These are the activations of a small neural network, seen along a few directions. Each row is one input.
In each table, some parts of the input vary, and every possible input appears once, in random order.
Descriptions start from the smaller parts, as in this example, which fits no table here: one of 8 places around a ring, together with either a single point or (one of 2 separate values, together with one of 4 places along a line) or one of 9 places around a ring.
Shared parts are said once, and a part with two or three values counts as separate values.
In the rows, 128 means zero.

Other details of the inputs shift rows strongly along two fixed directions, in all tables alike. That doesn't count.
To show where, the next rows are all for the same input, with only those details redrawn:
[ 84 105 119 143 167 143 127 133 154 156 140  78 142  74  82]
[210 118 147  96  71 135 150  92 124 167 164 136 124 137 201]
[194 123 141  98  73 134 136 108 122 161 162 138 122 125 184]
[123 114 135 129 125 140 130 124 142 151 144  99 137 101 121]
[ 67 115 121 152 161 141 117 147 148 142 124  82 140  70  70]
[ 65 114 120 151 161 139 114 147 148 141 122  83 139  68  71]
[ 92 179 149 147  23 109  69 184  79  66  43 148 115 118 119]

A family of inputs:
row 1: [ 82 201  88 161  68  79  93 199 102  12  66 205 129 161 141]
row 2: [168 114 125  82 194 102 181  93 164 167 182 123 162 139 148]
row 3: [ 95  93 145 174 205 134 108 169 166 120  97  92 114  98  67]
row 4: [145 147 144  99  79 114 133 107  68 111 137 142 124 135 165]
row 5: [ 58 118  50 164 170 149 130 128 121  88 168  96 145  97  87]
row 6: [134  98  82 169 184 148 147 138 131  91 161 125 114 160 141]
row 7: [157 117 144  93 151 151 133  56 146 218 175 100 123 128 134]
row 8: [195  91 123 113 133 153 153  99 102 118 142 163 116 207 179]
row 9: [180 135 112  98 120 115 171 101 129 131 151 193 158 188 173]
row 10: [ 69 177 110 141  39 120  87 156  36  41  61 182 126 150 113]
row 11: [150 161 188 138  96 120  97 140 103 130  56 156  65 181 132]
row 12: [200 135 151  93 102 100 154 122 178 145 134 166 133 149 180]
row 13: [164 133 148  85 177 124 157  74 202 209 154 124 135 150 132]
row 14: [182 128 161 117 124 113 127 134  83  97 113 146 102 169 163]
row 15: [ 67 115 121 152 161 141 117 147 148 142 124  82 140  70  70]
Question: The inputs of row 1 and row 13 match in every part but one. If row 5 is changed in the same way as row 1 into row 13, which row does it become?
Answer: row 7
Question: What is each input in this table made of?
Answer: one of 3 separate values, together with one of 5 places along a line
Question: A walk changes only the place on the line of 5. It starts at row 11 and steps to row 3. List the rest of the walk in order.
Answer: row 14, row 8, row 6
Question: Which other rows does row 14 become when the choice among 3 separate values takes its other values? List them by row number.
Answer: row 2, row 4

A family of inputs:
row 16: [ 41 131  96 161 142 140 111 157 110  86 106 110 135  92  65]
row 17: [158 167 192 113  26 110  96 148  85 123  61 150 100 136 152]
row 18: [162 163 155 112  67 111 116 143  88  83  87 186 105 187 168]
row 19: [118  83 103 119 246 141 168 100 196 176 179  91 151 108  85]
row 20: [ 85 124 107 165 117 139 106 162 110  93 110 114 121 104 101]
row 21: [ 89 142 131 145 162 120 110 158 123 102  95 131 116 136  97]
row 22: [159 152 146 143  50 120  95 152  78  70  89 171  97 166 168]
row 23: [229  95 183  78 105 137 160  68 145 216 162 125 122 131 192]
row 24: [ 81 139 122 139 161 121 110 152 119 106 100 137 129 143  89]
row 25: [126  93 145 117 202 148 154  90 183 220 169  62 142  82  90]
row 26: [218 105 130 109 115 128 167  98 157 160 173 140 133 156 199]
row 27: [214  97 122 107 104 140 163 100 135 153 188 136 135 143 204]
row 28: [ 46 142 105 153 135 126 106 171 118  78  99 124 146  93  72]
row 29: [154 185 145 120  19  95 112 154  90  63  72 198 119 174 175]
row 30: [104  87 131 123 210 159 145  87 197 225 181  51 142  73  81]
row 31: [ 47 151 151 154 135 124  89 162 144 141  80  95 123  78  49]
row 32: [ 84 155 110 139  91 115 105 159  95  81 102 152 142 123 117]
row 33: [220 116 126  96 122 124 179  78 153 167 183 146 136 160 208]
row 34: [ 70 124 129 163 176 126  98 180 137  98  87 115 118 120  70]
row 35: [209 118 125 100 100 136 154  73  98 141 174 160 125 181 201]
row 36: [ 91 152 112 150  88 127 108 154  86  80  99 137 116 120 122]
row 37: [ 74 141 108 148 134 124 113 160 118  92 113 122 139  99 101]
row 38: [ 54 136 112 166 169 132  98 155 113  87  99 112 122 107  68]
row 39: [142 178 164 113  12 124  84 136  97 118  79 155 103 139 159]
row 40: [ 59 137 116 159 150 132 100 154 107  77  95 124 126 116  69]
row 41: [117  81 119 116 194 135 155 101 158 177 191  53 151  72 106]
row 42: [165 174 148 115  63  95 112 148 103  87  82 185 102 173 172]
row 43: [ 99 104 100 126 222 129 147 115 173 160 154 106 149 117  83]
row 44: [208 102 105  95 104 147 177  62 110 166 204 140 137 159 206]
row 45: [237 100 138  96 130 126 166  93 160 170 174 145 118 169 201]
row 46: [109  94  90 128 219 135 166  98 183 173 182  96 167 110  99]
Question: What is each input in this table made of?
Answer: either a single point or one of 6 places along a line or (one of 4 places along a line, together with one of 6 places around a ring)
Question: Which of the alternatives is row 41?
Answer: a single point
Question: Which other rows does row 42 become when the place on the ring of 6 takes its other values? List them by row number.
Answer: row 21, row 33, row 36, row 37, row 38
Question: Which other rows does row 28 become when the place on the line of 4 takes its other values? List them by row number.
Answer: row 27, row 32, row 37
